grid =
[[-0.132  1.283  0.312 -0.312  0.428 -0.197 -1.870  1.517]
 [-0.176  1.450  0.362 -0.471  0.428 -0.265 -1.764  1.267]
 [-0.194  0.655  0.062 -0.787  0.428 -0.654 -0.657 -0.097]
 [-0.162  0.930  0.077  0.261  0.428  0.296 -2.117  1.910]
 [-0.401 -0.897 -0.728  0.320  0.428  0.261 -0.236 -0.376]
 [-0.466 -0.816 -0.625  0.323  0.428  0.216 -0.326 -0.453]
 [-0.388  1.225  0.157 -0.707  0.428 -0.401 -0.987 -0.059]
 [-0.300  0.559  0.064 -0.955  0.428 -0.727 -0.327 -0.536]
 [-0.080  0.804  0.001  0.322  0.428  0.497 -2.203  2.088]
 [-0.427 -0.591 -0.610  0.085  0.428  0.134 -0.333 -0.277]
 [-0.134  1.348  0.290 -0.473  0.428 -0.257 -1.834  1.331]]
Rows and columns are numbered from 0.
The entry in the bottom-left corner: -0.134
Which number is the top-right entry?
Answer: 1.517
Which number is the bottom entry of the column that holds the largest entry?
Answer: 1.331
The entry in row 0 and column 0 -> -0.132
Which number is the minimum?
Answer: -2.203
Which number is the entry at row 0, column 1?
Answer: 1.283
The entry just left of 1.331: -1.834
Which number is the entry at row 2, column 0?
Answer: -0.194
Which number is the top entry of the column that holds the smallest entry?
Answer: -1.870
The entry just left of 0.062 -> 0.655
Which number is the entry just right of 0.001?
Answer: 0.322
Which number is the entry at row 1, column 2?
Answer: 0.362
The entry directly below -1.870: -1.764
Which number is the entry in row 0 and column 2?
Answer: 0.312
The entry directly below -0.728: -0.625
Which number is the entry directly below -0.897?
Answer: -0.816
Which number is the entry directly below 0.064?
Answer: 0.001
Which number is the entry directly below 2.088?
Answer: -0.277
The entry directly above -0.707 -> 0.323
The entry in row 1 and column 0 -> -0.176
Which number is the maximum?
Answer: 2.088
The entry just right of 0.930 -> 0.077
The entry directly below 0.001: -0.610
The entry just left of 0.134 is 0.428
The entry just right of -1.764 is 1.267
The entry just right of -0.657: -0.097
The entry in row 1 and column 1: 1.450
The entry directly below 0.077: -0.728

Questions about the matrix below.
1) Which number is the third smallest entry?
2) Which number is the bottom-right entry?
3) Which number is the largest entry in the last column?
4) Which number is the bottom entry of the column that holds the smallest entry?
5) Which number is the second entry from the end, reading row by row?
6) Which number is the first entry in the row that holds the largest entry?
7) Which number is the entry just left of -30?
8) Which number is the 2nd entry, reading row by row?
[[  2 -15  34  20  20  -5 -27   7 -11]
 [  2 -18  -9  -8  -9   4 -22   8  10]
 [ 11  -4   9 -45 -22  20  -9  10  -5]
 [ -8  -8   2  13  -5  -9 -17  22 -30]
 [  0  14   1 -16  -5   7  13 -31  -8]
 [ 29  19  10 -12  16  16  21  23 -26]
 [  9  -8 -19  26 -16  -6 -21 -12   4]
 [ 22   3 -17 -22  18   9  18   1  -8]
 [ 14 -19   4  11  13   7 -26   3 -25]
 [  5   5  -6  -8  23 -19 -18   2   6]
 [ -9  -5  -6   6   6 -12  -6  -6 -20]
 [ 13 -28 -15   8 -19   0 -13  19  -4]]
1) -30
2) -4
3) 10
4) 8
5) 19
6) 2
7) 22
8) -15

Questions about the table below.
1) The 2nd entry on the main diagonal?
2) The bottom-right entry?
3) The first entry on the main diagonal?
4) The 3rd entry on the main diagonal?
5) The entry directly below the largest entry?
6) The last entry of the largest entry's row?
7) The 3rd entry on the diagonal from the top-right corner?
8) The entry at the centre?
[[-16   3  25  -4 -12 -12  33  -7 -26]
 [ -3  19  29  -2  13  20  -2  29 -16]
 [  2  21  15  16   1  -1   7  10   6]
 [  5   8 -22  34 -25 -15   0  32  10]
 [-25   6 -16   2 -11 -20 -16 -30  14]
 [-28   3  17 -12 -24 -22  37 -14 -31]
 [ 23  -3  15   3  30  18  -6 -15   8]
 [-29  16 -20  14 -20 -30 -19 -31  21]
 [  7 -14  -1  -7   9   5 -13   4 -23]
 [ -5  16 -15  34 -22 -22 -11  11  14]
 [ -6   6 -20  24 -26 -24  -1  10   7]
 [  1  11 -16  33 -22 -20  -1  19  10]
 [ 21 -16  10   3  19   2  14 -24  -7]]
1) 19
2) -7
3) -16
4) 15
5) -6
6) -31
7) 7
8) 30

Read these off the matrix that follows. Counting starts at 0.
1) Give the entry in the top-left corner.
2) Give the top entry of the column that holds the smallest entry.
3) Give the entry directly below the largest entry.
4) Give the entry in row 2 and column 0.
5) Give the top-right entry.
6) Give the entry just left of 31.0.
7) Give the bottom-left entry.
8) Give the entry just left of -195.6.
-50.0	40.2	122.7	129.0	217.6	103.0	107.6	220.3	-133.1	214.5
-155.5	-44.6	-33.3	-243.1	-143.4	-274.1	-37.5	32.8	114.7	71.0
-152.3	-53.8	22.9	-49.8	-110.4	-2.8	-72.6	31.0	-32.4	172.5
114.9	-193.9	-124.5	135.4	-5.4	96.6	3.9	-52.2	-247.3	-164.6
-271.7	15.5	-98.6	-176.2	-265.2	-176.4	-184.2	-57.1	97.5	72.3
-258.0	81.4	-129.0	-129.6	-219.5	-154.5	-195.6	-95.8	134.3	-1.4
1) -50.0
2) 103.0
3) 32.8
4) -152.3
5) 214.5
6) -72.6
7) -258.0
8) -154.5
